Each row below holds a small network's activations on one record, seen along a few directions.
After each row come some of the record's fields: VUK, LOFA, SUFER, VAKO, BEFOZ, FOPUS.
Not every record has every field; a missing one is written missing.
The largest differences between rows may come from other fields.
(in the rows, 500 means zero)
Strong random noise was added to every row along 19 fixed directions; ignore it. To show where, here is one row again and again, with new noise each time:
660  523  769  559  456  693  410  568  687  384  646  262  402  343  612  532  594  528  518  593  551  429  535  340  621  648  293  481  519  545  399  400  705
485  461  512  612  376  411  251  337  304  615  554  546  555  493  521  514  495  455  559  636  274  558  533  583  480  411  630  776  370  283  483  650  579
383  388  389  474  330  340  430  595  501  513  351  603  416  553  281  368  446  361  486  414  539  569  510  473  391  545  530  696  627  503  585  607  796
546  506  254  427  573  720  775  569  524  604  632  217  268  652  368  443  698  765  476  503  284  541  489  657  548  468  663  852  469  453  551  340  448
703  389  597  411  545  359  613  382  193  568  318  550  506  377  418  588  250  597  414  334  504  462  481  555  399  500  384  427  457  381  623  649  563
600  515  755  366  378  711  559  353  499  356  563  175  451  413  253  552  504  541  564  521  326  414  308  244  582  380  349  356  364  744  360  327  250
574  721  540  622  697  586  575  420  534  500  702  433  506  380  486  660  646  581  449  524  680  632  526  509  508  519  381  346  388  389  333  485  424
515  577  518  549  503  505  684  590  432  583  607  487  529  653  527  640  580  242  673  593  600  404  450  350  517  466  438  735  312  327  423  577  292
422  502  336  373  521  367  466  596  446  416  625  456  495  514  555  521  488  525  497  618  402  449  449  275  501  374  565  558  593  477  513  345  677
400  562  447  222  684  516  601  321  346  430  759  567  577  594  346  507  531  602  362  625  386  485  438  433  487  282  548  535  360  501  379  601  521
527  653  405  504  312  395  348  362  433  559  348  537  417  417  417  428  516  470  464  636  483  531  413  502  427  435  471  561  464  528  448  676  606
203  330  472  546  537  428  219  449  406  510  747  475  698  508  472  776  452  339  831  535  333  502  377  499  412  556  478  515  275  633  609  438  428
608  415  605  528  494  457  469  465  438  432  608  602  309  557  452  401  388  514  417  409  422  393  567  345  332  645  363  670  522  482  509  532  715
568  559  546  463  443  495  388  404  384  440  666  718  443  479  506  541  404  492  544  513  264  498  566  448  437  581  398  689  399  545  329  259  525
284  364  622  233  513  684  688  489  406  584  508  535  676  417  243  708  466  483  456  664  598  598  390  691  641  353  675  511  307  650  562  608  609
463  470  570  416  638  722  354  301  544  380  631  402  583  680  520  348  505  648  529  426  134  273  523  411  689  369  554  414  521  626  533  596  604
572  355  701  769  381  379  598  544  528  584  428  583  410  411  275  594  404  355  484  444  685  792  434  369  374  614  416  558  476  376  554  420  463
462  696  457  553  655  622  558  178  501  545  664  627  400  468  90  511  619  643  379  494  492  683  481  680  351  571  407  478  288  600  373  760  518
411  566  433  528  382  697  427  641  455  576  287  404  311  488  479  487  711  371  499  307  592  365  636  573  484  536  842  615  387  547  379  641  625
384  525  409  293  669  501  425  564  481  464  529  312  623  535  558  608  632  494  529  350  696  578  372  475  545  376  515  413  388  461  416  521  614
451  395  578  248  616  545  380  531  585  420  663  343  541  338  641  521  652  638  329  771  534  539  462  463  598  488  545  453  462  541  469  584  865

475  430  735  658  648  377  109  247  381  444  618  605  616  415  740  535  442  479  415  483  519  427  532  399  320  532  492  205  341  449  491  762  505 -> <VUK:fab LOFA:mikoz SUFER:missing VAKO:missing BEFOZ:missing FOPUS:nelu>
468  311  410  406  494  400  768  774  539  469  467  243  291  419  357  634  528  460  569  550  556  372  311  198  311  645  489  453  487  684  702  404  435 -> <VUK:fab LOFA:mikoz SUFER:missing VAKO:missing BEFOZ:missing FOPUS:nelu>
632  539  444  614  555  625  631  586  343  621  402  317  375  474  612  539  524  613  500  310  546  268  695  719  497  561  549  478  534  334  609  586  456 -> <VUK:biz LOFA:kurop SUFER:missing VAKO:kegal BEFOZ:nid FOPUS:nelu>
543  750  323  509  495  641  482  569  504  558  711  288  433  531  746  564  689  501  646  577  595  357  591  767  494  611  304  679  416  479  382  379  272 -> <VUK:biz LOFA:bitu SUFER:gab VAKO:missing BEFOZ:missing FOPUS:gilo>
583  609  330  570  699  453  494  402  440  553  478  527  478  347  470  674  422  726  511  381  493  622  471  607  453  586  385  288  487  549  584  401  603 -> <VUK:biz LOFA:bitu SUFER:nilot VAKO:missing BEFOZ:missing FOPUS:mavav>
643  343  579  492  501  568  594  545  591  506  451  406  346  445  449  444  518  602  439  489  430  506  549  546  535  672  452  586  576  521  547  527  637 -> <VUK:biz LOFA:kurop SUFER:missing VAKO:boma BEFOZ:nid FOPUS:mavav>
367  611  362  551  357  384  549  506  373  444  477  465  349  440  141  571  452  392  570  456  524  393  395  277  243  456  510  436  484  640  502  539  464 -> <VUK:fab LOFA:mikoz SUFER:missing VAKO:missing BEFOZ:missing FOPUS:nelu>
501  607  338  647  532  331  451  557  492  388  690  398  346  558  554  405  598  492  457  409  551  473  566  324  249  532  450  471  597  371  391  362  293 -> <VUK:fab LOFA:kurop SUFER:missing VAKO:konuf BEFOZ:pekes FOPUS:mavav>
525  555  435  459  499  531  550  479  422  516  453  357  581  478  415  540  467  553  586  471  459  395  515  553  626  404  445  463  571  453  552  614  599 -> <VUK:biz LOFA:kurop SUFER:missing VAKO:kegal BEFOZ:pekes FOPUS:gilo>
635  523  735  644  402  472  638  601  622  552  383  728  682  557  642  626  320  202  711  556  675  530  429  340  709  545  233  517  527  444  511  379  362 -> <VUK:biz LOFA:bitu SUFER:gab VAKO:missing BEFOZ:missing FOPUS:gilo>
471  502  383  362  491  444  637  720  520  458  545  479  556  416  520  599  488  489  550  619  580  474  581  586  636  511  435  562  705  446  486  387  689 -> <VUK:biz LOFA:kurop SUFER:missing VAKO:boma BEFOZ:nid FOPUS:nelu>
365  328  445  351  520  454  575  606  531  449  477  641  570  561  420  509  379  418  576  483  403  424  515  452  537  556  495  473  593  684  630  419  548 -> <VUK:biz LOFA:bitu SUFER:nilot VAKO:missing BEFOZ:missing FOPUS:nelu>
470  513  438  478  492  482  394  524  628  435  642  501  454  427  549  489  526  533  572  676  372  436  511  487  449  698  346  501  533  686  559  430  596 -> <VUK:fab LOFA:kurop SUFER:missing VAKO:kegal BEFOZ:nid FOPUS:nelu>
586  562  391  507  671  378  498  471  576  494  355  633  690  638  597  498  458  530  640  290  397  645  405  413  670  410  429  395  576  350  486  444  501 -> <VUK:biz LOFA:mikoz SUFER:missing VAKO:missing BEFOZ:missing FOPUS:nelu>
537  793  302  488  500  499  438  495  401  533  534  644  560  369  581  709  582  411  729  620  321  414  609  526  597  568  471  579  374  504  288  415  499 -> <VUK:biz LOFA:bitu SUFER:gab VAKO:missing BEFOZ:missing FOPUS:nelu>
491  376  613  527  594  672  540  558  453  611  343  424  599  575  490  771  400  433  762  115  651  528  338  658  571  572  444  495  297  545  591  495  510 -> <VUK:biz LOFA:kurop SUFER:missing VAKO:boma BEFOZ:nid FOPUS:mavav>
464  546  490  420  319  390  261  482  242  574  510  390  603  471  662  599  430  409  574  560  644  507  411  634  421  346  480  731  356  335  459  538  566 -> <VUK:fab LOFA:mikoz SUFER:missing VAKO:missing BEFOZ:missing FOPUS:mavav>
490  433  745  467  296  507  433  521  504  522  434  566  621  500  501  557  443  242  611  554  661  567  427  531  539  517  377  639  376  509  417  535  424 -> <VUK:fab LOFA:kurop SUFER:missing VAKO:boma BEFOZ:pekes FOPUS:nelu>
542  449  397  326  532  572  507  622  397  470  555  340  284  573  754  468  494  609  445  410  494  217  492  481  350  571  547  610  450  649  555  355  492 -> <VUK:fab LOFA:bitu SUFER:nilot VAKO:missing BEFOZ:missing FOPUS:gilo>
419  459  466  450  646  408  456  373  457  494  653  545  593  742  684  378  482  603  326  642  419  603  318  270  506  151  664  435  460  376  536  394  350 -> <VUK:fab LOFA:kurop SUFER:missing VAKO:konuf BEFOZ:nid FOPUS:mavav>
387  568  446  573  561  509  586  675  552  477  593  569  536  828  655  382  538  304  539  301  768  380  591  498  433  473  486  611  570  342  487  524  344 -> <VUK:fab LOFA:mikoz SUFER:missing VAKO:missing BEFOZ:missing FOPUS:gilo>
683  406  634  612  617  505  700  443  555  518  670  501  562  438  506  505  515  584  498  750  234  440  659  445  646  590  464  552  573  333  583  595  415 -> <VUK:fab LOFA:mikoz SUFER:missing VAKO:missing BEFOZ:missing FOPUS:nelu>
430  517  384  589  608  573  417  507  533  605  424  428  473  437  574  566  685  581  524  392  505  590  525  724  458  598  673  369  371  515  507  553  406 -> <VUK:biz LOFA:kurop SUFER:missing VAKO:kegal BEFOZ:nid FOPUS:nelu>
701  547  727  606  439  646  428  450  465  479  676  415  372  460  630  548  512  513  521  418  520  512  574  533  430  648  285  620  340  464  314  250  295 -> <VUK:biz LOFA:bitu SUFER:nilot VAKO:missing BEFOZ:missing FOPUS:gilo>
364  406  713  414  513  659  489  536  354  403  678  621  351  460  474  443  490  606  110  424  654  509  659  491  351  396  848  511  457  491  348  413  727 -> <VUK:fab LOFA:kurop SUFER:missing VAKO:konuf BEFOZ:pekes FOPUS:nelu>
469  421  515  477  429  369  204  524  408  519  376  456  626  370  797  571  500  374  595  469  538  430  540  591  484  549  510  369  447  505  479  522  394 -> <VUK:biz LOFA:bitu SUFER:nilot VAKO:missing BEFOZ:missing FOPUS:gilo>
609  540  675  652  495  384  586  523  437  478  525  580  651  301  600  656  388  333  542  625  612  400  663  396  535  565  380  273  553  416  487  476  238 -> <VUK:fab LOFA:bitu SUFER:nilot VAKO:missing BEFOZ:missing FOPUS:mavav>
658  625  533  777  365  561  474  470  631  592  461  587  493  477  587  442  477  465  583  533  480  617  653  679  617  624  331  579  610  435  474  312  304 -> <VUK:biz LOFA:bitu SUFER:nilot VAKO:missing BEFOZ:missing FOPUS:mavav>

Which values does each new row have?
618  324  466  321  511  284  589  575  357  469  539  411  490  492  549  425  405  523  446  443  528  434  593  612  348  627  254  596  600  345  581  514  409 -> <VUK:biz LOFA:mikoz SUFER:missing VAKO:missing BEFOZ:missing FOPUS:mavav>
518  544  560  583  507  497  470  454  359  469  498  559  462  436  500  600  350  539  473  467  472  383  473  290  470  393  581  387  496  516  537  477  660 -> <VUK:biz LOFA:bitu SUFER:nilot VAKO:missing BEFOZ:missing FOPUS:gilo>
630  371  726  582  489  648  341  565  471  488  505  506  483  270  874  643  425  543  554  587  332  242  690  513  627  701  555  386  491  601  550  366  611 -> <VUK:biz LOFA:bitu SUFER:nilot VAKO:missing BEFOZ:missing FOPUS:gilo>
521  679  308  293  416  499  572  684  548  630  327  600  469  501  884  416  720  409  355  861  675  471  539  583  617  423  725  667  445  468  380  531  464 -> <VUK:fab LOFA:bitu SUFER:nilot VAKO:missing BEFOZ:missing FOPUS:nelu>
249  505  485  673  329  306  100  380  315  374  691  647  576  423  389  541  406  322  543  507  316  546  637  324  352  358  689  458  531  511  335  297  429 -> <VUK:biz LOFA:bitu SUFER:nilot VAKO:missing BEFOZ:missing FOPUS:mavav>
485  448  597  416  345  508  190  586  513  433  545  326  516  450  732  524  611  364  617  456  520  519  497  477  490  565  429  592  376  520  306  281  410 -> <VUK:biz LOFA:mikoz SUFER:missing VAKO:missing BEFOZ:missing FOPUS:nelu>
463  673  366  656  380  604  358  489  347  578  427  379  421  573  801  416  483  586  436  589  436  204  578  496  572  187  885  515  611  435  588  511  525 -> <VUK:fab LOFA:bitu SUFER:nilot VAKO:missing BEFOZ:missing FOPUS:nelu>
649  494  327  383  677  285  751  592  397  494  542  371  550  336  499  680  480  567  602  552  517  373  549  595  465  668  206  398  600  375  584  611  442 -> <VUK:biz LOFA:kurop SUFER:missing VAKO:boma BEFOZ:nid FOPUS:gilo>
377  463  450  398  597  484  528  735  515  424  446  709  529  430  605  560  610  327  506  431  478  364  732  372  512  644  771  410  485  565  389  459  554 -> <VUK:fab LOFA:mikoz SUFER:missing VAKO:missing BEFOZ:missing FOPUS:nelu>
474  442  560  667  496  402  378  574  315  614  492  523  585  203  671  757  493  422  502  605  654  493  687  649  457  581  684  458  439  316  529  625  611 -> <VUK:fab LOFA:bitu SUFER:nilot VAKO:missing BEFOZ:missing FOPUS:nelu>
312  284  537  544  539  463  401  422  395  454  636  375  502  391  333  629  354  624  453  395  478  598  411  526  312  472  574  283  489  667  664  302  413 -> <VUK:biz LOFA:mikoz SUFER:missing VAKO:missing BEFOZ:missing FOPUS:mavav>
480  166  543  393  575  375  533  511  433  502  437  275  584  502  460  561  408  593  488  435  446  597  323  441  528  383  559  400  546  446  684  481  487 -> <VUK:biz LOFA:kurop SUFER:missing VAKO:boma BEFOZ:nid FOPUS:mavav>
428  232  605  323  460  412  596  496  287  429  626  438  661  493  347  464  348  461  490  563  317  331  666  584  495  441  514  571  600  398  622  622  427 -> <VUK:biz LOFA:mikoz SUFER:missing VAKO:missing BEFOZ:missing FOPUS:mavav>
429  268  672  341  483  584  296  673  546  436  380  450  427  605  807  363  567  352  408  120  770  406  588  601  361  693  525  449  410  636  419  437  393 -> <VUK:biz LOFA:mikoz SUFER:missing VAKO:missing BEFOZ:missing FOPUS:gilo>
